Each row below holds a small network's activations on one input, seen along a few directions.
In each table, some parts of the input vary, and every possible input appears once, in random order.
Descriptions start from the smaller parts, as in this example, which fits no table here: one of 8 places around a ring, together with either a single point or one of 9 places around a ring or (one of 3 separate values, together with one of 6 places along a line).
Shared parts are said once, and a part with two or three values counts as separate values.

A family of inputs:
x1: [-16.8   5.5  35.1   8.2 -10.1 -28.6 -32.1  23.8 -37.5  -0.1 -60.1  -8.8
   0.0]
x2: [-11.5 -36.2  27.5 -13.6 -70.1  18.7  32.8 -19.5   8.0  31.2  15.1 -48.2
  42.9]
x3: [-35.3  40.9  -1.2  -8.7  21.6 -16.6  20.5  75.1  -3.4 -45.7 -21.8  20.1
   6.7]
x4: [ 39.0 -21.8 -12.1  -0.9  27.3  -0.3 -25.3 -21.0 -51.2 -26.6 -58.8  -2.4
 -18.8]
x5: [ 16.3 -32.1 -26.7   7.4  49.8  -6.9   2.7  12.6 -82.5 -50.4 -18.1  -2.0
 -14.3]
x6: [-21.4 -18.7  -1.1  36.9 -29.0  12.0 -15.5   1.8  -2.1  39.2 -11.5 -20.2
  51.0]
x7: [  5.5   1.1 -32.9   1.1  57.5 -33.4  -6.1 -42.2 -70.0 -32.5   8.5   7.7
 -36.0]
x8: [  4.8  -3.6  18.7 -11.6 -65.6  37.1  45.1  21.0  68.7  -2.6  29.9 -17.0
  25.6]
x9: [ 42.5 -61.9 -10.5 -42.7 -23.3  44.3  27.9 -56.2 -14.0  14.7  20.9 -40.9
  27.8]
x10: [ 42.8 -44.0 -31.5  -3.4  12.0  36.7 -15.3 -26.4 -44.9  26.1   5.1   3.7
  31.8]
x11: [ -9.5  17.5  24.0  -4.8 -49.3  15.4  43.0   6.3  96.5  24.9  62.5  -6.6
 -18.9]
x12: [-44.9   8.8  -6.5  30.1  16.0 -29.7   9.1  35.6 -43.9 -28.4 -41.9 -35.3
  10.5]
x13: [ 38.9 -40.6 -32.7 -31.5 -20.9  11.6  20.0 -92.8   8.2  32.1  48.7 -45.0
 -11.9]
x14: [ 43.5 -31.9 -35.0   6.5  20.8   0.7 -41.5 -56.1 -30.3  37.1  54.4   6.7
  -5.8]
x15: [-13.4  37.8  20.9  -4.9  -4.5  -9.0 -12.8  48.6  33.0 -28.5 -58.0  26.1
  -7.5]
x16: [-34.6  36.7  18.5  10.1  -2.9  12.0 -10.9  19.5  73.8  39.7  41.8  50.3
   1.4]
x17: [-23.8  65.1  44.0  -5.5  14.6 -27.0 -16.9  33.0  47.8  -1.5 -15.5  48.2
 -44.2]
x18: [-52.4  66.9  17.7   2.8  46.2 -32.4  14.7  47.7  32.2 -27.0  10.3  32.3
 -26.0]
x19: [-21.6  13.2  -0.9  14.0 -22.7  33.8  -2.4  32.6  56.4   9.7  -1.7  28.7
  40.9]
x20: [ 51.8  -2.6 -15.1  10.6  32.5 -38.3 -36.7 -43.5 -44.6 -11.6  -9.9   2.6
 -55.3]
Changing only one part turns x8 into x13. The same change can be made to x15. Which row results?
Answer: x20
Describe the family of inputs behind these rows.
Answer: one of 4 places along a line, together with one of 5 places along a line
Change only the place on the line of 4 in x11. List by row number the other rows that result.
Answer: x16, x17, x18

A family of inputs:
x21: [-34.8  60.1  29.0  15.1  13.7 -26.4 -19.7  66.6  28.8 -18.4 -25.3  48.5
 -18.3]
x22: [ 32.5   4.9 -12.5  -2.2  48.8 -21.7 -51.0 -41.5 -35.6  -3.8  -2.7  33.9
 -45.1]
x23: [-22.3  11.8  18.5   1.2 -36.3  21.2  14.8  33.4  48.0  24.1   4.2   3.0
  35.0]
x24: [ 12.4 -37.0  -1.7   9.0 -12.0  -2.5  -1.1  14.6 -67.8 -21.4 -54.9 -37.6
  24.4]
x25: [-25.5  24.5  11.0  13.2   9.8  -7.2  -4.8  59.7  -9.7 -11.6 -41.4  16.8
  15.0]
x26: [ 40.2 -11.1  -7.7 -15.8   8.4   7.8 -28.4 -64.8  23.7  40.1  47.3  17.7
 -26.8]
x27: [-34.5  48.9  39.1   4.3 -30.2   1.1   2.5  38.7  81.2  20.4  17.1  34.9
  -1.5]
x28: [ 20.1 -24.1 -26.9  13.7  30.8  -9.3 -29.9 -23.5 -66.1   3.6 -17.0  -5.4
   3.9]
x29: [-13.6  -0.8 -13.7 -25.8  -2.3  10.1  62.9 -26.1  38.5 -29.3  52.8 -25.6
 -15.4]
x30: [ 29.8 -40.9 -22.9   4.9 -16.1  22.6  -8.6 -45.6  -5.5  39.2  30.9 -17.6
  21.5]
x31: [-21.7  16.4 -17.6 -12.5  40.2 -23.4  43.0  -2.9 -26.0 -61.3  -5.4 -15.8
 -37.1]
x32: [ 17.3 -52.6   5.4  -5.3 -54.8  27.7  20.3  -8.5  -9.5  18.5  -5.6 -52.8
  44.6]
Describe the family of inputs behind these rows.
Answer: one of 2 separate values, together with either a single point or one of 5 places along a line
Change only the place on the line of 5 in x32. List by row number the other rows that result.
Answer: x23, x26, x27, x30
